Here are a small network's activations along a few directions, averaged over the inputs that share one value of a field.
Related values have similar rows: they may be neighbours, one step apart, or belong to one group.
In the rows, 500 means zero.
Strong random noise was added to every row along 11 fixed directions; ignore it. To show where, here is one row again and again, with new noise each time:
[705 412 327 330 706 525 500 577 323 237 786 498 550 584 449 402 511 578
 429 543 540 104 584 760 856]
[444 606 373 729 257 473 450 504 453 389 747 691 304 283 419 659 426 577
 578 643 550 631 633 460 452]
[647 527 540 419 390 530 500 486 424 652 502 413 538 603 602 514 572 491
 438 595 518 536 391 451 339]
[264 457 882 502 450 200 240 488 454 512 571 360 645 402 746 680 311 498
 441 536 297 652 712 511 401]
[568 458 731 554 271 421 372 661 362 661 662 528 400 570 802 555 474 555
 500 710 355 568 361 413 399]
[491 452 518 666 435 640 250 480 408 473 673 346 441 502 585 618 362 445
 667 693 288 416 491 406 558]
[571 489 645 465 297 341 517 688 370 552 523 452 360 499 656 519 605 598
 521 584 567 682 357 417 282]
[507 436 666 409 424 240 413 501 320 478 601 224 602 453 773 639 487 560
 431 669 490 502 586 461 368]
[451 404 787 566 445 488 382 592 410 655 508 460 568 606 767 547 633 397
 689 620 413 389 479 299 506]
[380 511 251 599 498 603 342 415 567 256 441 199 319 327 294 581 148 551
 613 563 487 769 446 456 390]
[442 518 452 597 411 486 478 457 607 509 513 618 405 360 383 578 299 486
 604 587 649 750 666 461 405]
[538 433 433 548 536 515 410 547 386 361 771 568 490 491 569 528 418 535
 540 668 461 251 604 560 749]
[437 594 424 570 321 570 319 462 453 468 532 309 387 482 553 575 327 602
 393 592 297 718 248 439 312]


Kod, 11 values:
m7: [512 377 515 257 664 441 684 492 665 662 231 334 657 631 683 388 334 449
 395 631 690 411 431 365 450]
m6: [583 537 491 363 427 374 450 431 389 491 539 375 603 530 660 497 572 588
 315 565 474 500 459 479 475]
m11: [418 639 744 772 220 459 452 557 573 685 608 874 451 415 669 737 631 332
 581 567 354 461 700 419 502]
m5: [376 275 335 556 537 385 601 376 618 596 489 613 546 498 698 376 382 719
 509 795 772 692 458 229 567]
m10: [703 472 211 520 352 549 653 555 350 498 641 551 230 655 566 439 596 689
 370 718 584 523 106 455 479]
m2: [412 524 460 362 718 382 784 262 804 539 196 512 741 339 383 560 362 443
 232 329 735 517 777 708 420]
m4: [460 341 338 420 623 444 535 517 670 403 510 565 388 533 412 287 161 714
 355 458 582 793 543 604 585]
m9: [718 475 599 439 505 450 545 620 328 565 713 677 468 545 514 402 573 465
 492 505 507 335 556 672 616]
m1: [407 735 532 711 348 419 628 488 517 598 379 652 449 283 570 637 552 453
 425 371 292 460 445 441 415]
m8: [457 309 360 393 663 493 451 354 492 403 580 345 551 641 447 361 428 682
 452 483 587 688 538 471 557]
m3: [617 207 550 353 777 558 534 649 440 420 276 144 411 676 595 336 543 525
 666 476 483 357 223 527 663]
Kod is arranged as 3 separate groups.
Q: Which other values are in the same group as m7? Give them in the order they are listed.
A: m6, m11, m9
Q: Which other values are in the same group as m10? Give them in the order they are listed.
A: m2, m1, m3

Mesur, 11 values:
p8: [610 495 572 502 421 545 333 409 341 489 768 436 440 650 360 567 716 574
 485 332 385 760 576 618 412]
p10: [577 446 398 361 450 335 633 468 371 413 551 430 481 502 600 489 507 656
 413 650 874 647 563 443 421]
p1: [419 666 328 464 449 501 594 542 586 503 372 548 505 427 615 440 370 592
 204 542 357 395 176 495 456]
p6: [414 624 414 412 507 548 503 433 533 516 416 570 615 600 572 440 492 520
 190 440 428 435 330 567 535]
p5: [650 526 513 373 448 411 666 553 467 623 329 401 550 470 582 432 572 506
 435 544 603 443 395 480 312]
p2: [532 395 845 457 488 300 351 622 438 581 548 444 533 456 763 560 277 492
 512 664 348 503 514 576 491]
p4: [563 469 563 653 456 530 515 572 559 566 404 442 385 420 427 573 566 399
 682 445 410 518 465 486 421]
p9: [322 499 387 522 606 702 377 297 719 553 501 708 592 605 316 412 398 498
 532 406 499 700 622 448 641]
p7: [476 523 488 510 428 483 520 557 489 488 530 596 286 593 374 429 502 660
 426 372 471 854 334 565 407]
p3: [328 465 559 394 573 334 452 493 450 298 458 211 631 441 548 529 561 575
 461 396 497 505 581 463 444]
p11: [580 563 702 481 487 680 336 389 520 738 412 308 640 627 497 580 489 232
 531 446 299 467 486 474 353]
Mesur is arranged as 3 separate groups.
Q: Which other values are in the same group as p7? Give them in the order they are listed.
A: p8, p4
Q: Which other values are in the same group as p11? Give them in the order they are listed.
A: p10, p6, p2
